These are the activations of a small neural network, seen along a few directions. Each row is one input.
Each table varies a few parts of the input and shows all the possible inputs, shuffled.
A made-up example of a description, with smaller parts first: line(4) and (point or ring(11) or (values(3) and ring(5))).
Shared parts are said once, and a part with two or three values counts as separate values.
In the rows, zero is written as 128.

Table:
row 1: [240  83 126  82 148 180 199 141 159 190 157  70]
row 2: [156 151 125 176 145 118 110 150 105 160 136 157]
row 3: [107 108 116 102 145 193  96  70 157 107  84 162]
row 4: [217  90 156  59  99 130 208 149 157 151 158  43]
row 5: [120 127 111 118 142 131  91 114 133 152 113 154]
row 6: [ 93 142 138 100 111  91 107 114 134 112 123 126]
row 7: [115  96 100 105 151 157  89  96 130 109 111 158]
row 8: [116 121 104 164 154 134 126 150 113 139 106 133]
row 9: [131 170 145 157 108  82 127 143 104 121 145 125]
row 10: [106 183 145 192 103  94 150 174  96 132 169 130]
row 11: [ 86 104 129  91 118 113 108  90 128  77 121 133]
row 12: [132 163 129 210 141 127 131 186 100 170 160 161]
row 13: [ 91 139 124 146 117  95 143 145 117  98 117 107]
row 14: [ 80 115 144  92 111 149 107  69 158  74  93 133]
Question: Changing only one part turns row 2 into row 9. The same change can be made to row 7. Which row results?
Answer: row 11
Question: What is each input in this table made of?
Answer: values(2) and (point or line(6))
Question: Change only the values(2) part in row 8. List by row number the other rows that result.
Answer: row 13

Table:
row 15: [221  97 132  98 136 156 186 149 149 175 147  79]
row 16: [ 48 139 112 154 139 124  67 100 114  87  96 185]
row 17: [ 55 132 113 139 140 127  62  87 120  87  89 179]
row 18: [180  96 131  78 125 149 160 127 150 147 137  92]
row 19: [183 103 132  96 125 137 166 139 141 150 139  89]
row 20: [138 123 135 121 121 123 148 134 130 123 140 109]
row 21: [177 126 132 123 124 123 170 159 126 162 155  94]
row 22: [174 110 132 112 123 134 170 151 135 150 148  91]
row 23: [105 155 135 162 121 103 117 145 113 126 132 143]
row 24: [ 76 163 126 173 125 111  89 129 106 108 118 171]
row 25: [ 69 140 122 146 127 127  93 107 120  92 106 163]
row 26: [ 51 154 108 165 138 113  64 109 107  96 100 184]
row 27: [214 120 134 124 135 142 190 168 134 187 164  83]
row 28: [ 76 125 122 113 128 140  85  82 136  91  98 160]
row 29: [145 108 134  87 122 138 138 109 146 121 130 109]
row 30: [ 98 132 131 133 123 120 121 123 128 110 119 133]
row 31: [217  91 132  80 135 167 180 138 157 171 146  81]
row 32: [102 147 129 144 123 108 119 133 120 120 125 134]
row 33: [180 133 138 142 122 117 168 171 119 169 162 102]
row 34: [ 54 125 112 123 140 137  60  75 130  86  89 182]
row 35: [141 139 134 133 121 111 147 143 121 134 146 112]
row 36: [148 115 134 104 122 126 144 122 136 123 131 106]
row 37: [ 78 132 123 129 127 129  88  95 126  92  99 157]
row 38: [217 126 139 143 133 137 188 179 127 194 171  90]
row 39: [106 117 130 100 124 134 112  98 144 108 110 131]
row 40: [ 54 162 115 181 138 109  63 122 102 102 107 193]
row 41: [211 104 133 113 134 153 191 160 143 175 157  79]
row 42: [ 73 155 120 157 126 115  91 117 113 102 111 163]
row 43: [108 124 131 116 124 123 117 112 134 110 112 128]
row 44: [145 146 139 151 119 106 145 156 114 141 154 120]
Question: What is each input in this table made of?
Answer: line(5) and line(6)
Question: Changing only the line(6) part turns row 34 into row 28. The same change can be made to row 17. Which row results?
Answer: row 37
Question: Change only the line(5) part in row 32. List by row number the other rows that result.
Answer: row 23, row 30, row 39, row 43
Question: Change only the line(6) part in row 22. List by row number the other rows that result.
Answer: row 16, row 20, row 25, row 30, row 41
Question: Change only the line(6) part in row 32. List by row number the other rows that result.
Answer: row 21, row 26, row 27, row 35, row 42

Table:
row 45: [201  69 131  52 135 181 170 103 172 143 123  80]
row 46: [205 150 138 181 129 112 192 215 105 200 187  96]
row 47: [ 62 160 128 156 122 104  69 108 111  97 111 180]
row 48: [201  77 129  56 129 156 172 118 157 146 137  76]
row 49: [197 140 138 149 122 110 190 191 120 183 168  80]
row 50: [ 45 136 121 130 124 124  79  88 126  70  95 166]
row 51: [ 57 100 110  79 139 163  65  47 155  74  65 166]
row 52: [210 123 143 110 123 130 181 157 138 177 166  84]
row 53: [ 59 197 119 238 133  84  83 164  72 120 137 192]
row 54: [193 100 141  93 119 148 190 142 148 152 151  73]
row 55: [ 51 178 123 201 127  86  81 140  91 102 113 178]
row 56: [ 56 107 114  91 133 137  64  62 140  71  83 166]
Question: Changing only one part turns row 48 into row 56. The same change can be made to row 45. Which row results?
Answer: row 51
Question: What is each input in this table made of?
Answer: values(2) and line(6)

Table:
row 57: [133 134 163  69  85  91 148 115 150 114 152  94]
row 58: [143  74 109  91 146 171 135 110 146 124 107 119]
row 59: [178 148 138 109 132 125  83 115 134 183 146 157]
row 60: [ 34 155 113 200 132 128  97 140 107  76 103 171]
row 61: [146 146 118 195 158 159 137 168 117 180 132 159]
row 62: [128 132 135 174 120 135 180 159 117 112 129  97]
row 63: [160  94 100 117 169 191 109 105 156 166 101 150]
row 64: [ 46 100 111 114 153 161  76  66 140  70  73 167]
row 65: [171 138 137  95 124 119 102 111 129 153 159 141]
row 66: [142 133 130 138 125  91 129 156 110 144 147 122]
row 67: [ 48 168 120 159 119  80  72 118 104  90 105 171]
row 68: [114 140 144 120  98  81 167 151 128 116 145  78]
row 69: [ 71 157 140 108 101  91  54  70 119  92 115 177]
row 70: [160 158 123 158 147 115 105 154 113 188 134 153]
row 71: [153 146 118 145 139 109 124 148 107 157 151 134]
row 72: [159 136 160  85  99  99 132 108 141 117 144 109]
row 73: [140 136 112 180 150 154 155 162 108 149 147 139]
row 74: [141  87 124  88 133 169 156 103 155 100  94  94]
row 75: [161 127 147  86 113 101 110 118 131 141 156 131]
row 76: [117  86 126  71 118 162 171 112 160  97 101  77]
row 77: [103 129 139 157 107 128 193 166 125 109 139  77]
row 78: [141 143 141 136 111  89 151 144 118 119 135  97]
row 79: [152  86  99 101 160 186 129 103 149 138 113 133]
row 80: [130 121 124 176 134 137 159 171 109 135 143 124]
Question: What is each input in this table made of?
Answer: line(4) and (point or line(5))
Question: Change only the line(5) part in row 75. List by row number the other rows that result.
Answer: row 57, row 59, row 65, row 72
Question: Which other rows agree with row 80 in the line(4) part? List them by row number.
Answer: row 60, row 61, row 62, row 73, row 77
